Each row below holds a small network's activations on one input, seen along a few directions.
Each table varies a few parts of the input and shows all the possible inputs, shuffled.
Descriptions start from the smaller parts, as in this example, which fits no table here: line(6) and (point or ring(11) or (values(3) and ring(5))).
Shared parts are said once, and a part with two or three values counts as separate values.

Other details of the inputs shift rows strongly along two fixed directions, in all tables alike. That doesn't count.

Rows:
x1: [-15 -12   0  13  14   7 -40   1  -7  19   7  45  10]
x2: [-15  34  29 -30  15  16  -1  -5   7 -14  26  16  -1]
x3: [ -3 -25  -4  19  17  31 -28   4   4   0  23  44 -10]
x4: [  2 -15 -15   9 -22 -24   2   8 -38  11 -26 -24   5]
x5: [ -3   8 -12  -2  -2 -20  15   1 -17 -23 -17 -40  13]
x6: [-12  52  42 -45  18  15  13  -9  22 -14  27   1   1]
x7: [ -6  38   5 -27   7 -12  23 -21  26   3  -5 -11   2]
x8: [  9  11  15 -15  -4  12  22   1   7 -12   1  -7  -6]
x9: [ 11 -41  -6  26 -20   7 -21  23 -31  11  -7  18   2]
x10: [ 11 -35 -21  29 -21 -14  -5  19 -25   7 -20 -22  -2]
x11: [-11  25  24 -27   9  21   4 -19  12  -2  26  13  -1]
x12: [ -3 -22 -17  22 -10 -11 -31   2 -15  29 -11  26  10]
x13: [ -3 -26  12  15   8  30 -30  14  -8  -2  24  36   2]
x14: [  1   0  10  -7  12  32   4 -15  26   0  24  26 -14]
x15: [  2  19 -13 -10   8 -21  29 -17   4 -18 -22 -49   9]
x16: [-16  31  32 -27  19  17  -1 -10  14  -9  30   9   4]
x17: [  7   6   8  -6  -2  10  20  -2  10 -14   4 -14  -5]
x18: [  5   0 -12   2 -18 -24  13  -3 -19  -3 -18 -38  11]
x19: [ -9  27  16 -27  11   6   3 -23  27  14  25  10 -14]
x20: [ -7 -22  -5  25  12  14 -36  17   2  10  12  53  -3]
x21: [  7  31  24 -31  -7  -7  32   6  24  -7   7 -26 -14]
x22: [-11  12  23 -21   3  26  -5 -11  -4   5  21  29   0]
x23: [ 11 -32 -23  31 -11  -9  -1  28 -39 -16 -29 -19   8]
x24: [  8  17 -16 -10  -8 -28  32 -19   6  -7 -20 -49   5]
x25: [ -1 -25  -4  21   2  19 -27   5   4  19   8  52  -5]
x26: [  9  -3 -11   7  -3 -11  19  14  -6 -27 -16 -38   4]
x27: [ 11  16   5  -7  -4 -16  11   2  30   6  -3  -3  -6]
x28: [ 15 -10 -21  13 -11 -25  24   0   5   0 -25 -42 -11]
x29: [  9  21  -2 -16 -18 -25  28  -2 -14  -6 -23 -46   9]
x30: [ -2  -6  23  -2   9  28 -16  15  -2  -8  23  30  -2]
x31: [ -3  12 -23   7   1 -36  11   1  -6  -8 -33 -29  13]
x32: [  5 -30  -3  18   0  24 -24   0   6  14  20  40 -10]
x33: [ 11   2 -16  10   1 -29  17   9   8 -11 -32 -34   6]
x34: [ 17   9  -3  -5 -17 -20  33   7   7 -16 -14 -52   1]
x35: [ -3 -31  -2  20  17  33 -30   3   0   4  21  42  -4]
x36: [-13  32  31 -32   4   8   0 -12  20   9  32   9 -10]
x37: [-14  46  20 -37  29  14  14 -23  37 -16  31   5  -7]
x38: [  4 -52 -50  44 -12  -6 -13 -10 -49  11 -37  -6  14]
x39: [  3 -37 -19  31 -12 -14 -27  18  -8  27 -14  24  -6]
x40: [ -7 -25 -20  25 -10 -17 -34   4 -20  36 -16  23   3]
Description of these inputs: values(2) and line(4) and line(5).
The inputs of x35 and x30 match in every part but the line(4) part. If x19 is changed in the same way as x35 into x30, which row does it become? -> x4
The inputs of x31 and x2 match in every part but the line(4) part. If x25 is changed in the same way as x31 into x2, which row does it become? -> x8
Which other rows does x33 become when the line(5) part takes its other values? List them by row number. -> x20, x25, x27, x39
Start at x7 and move only the line(4) part, one step at a time. The first step leads to x38. Which rows follow, in order? -> x11, x22
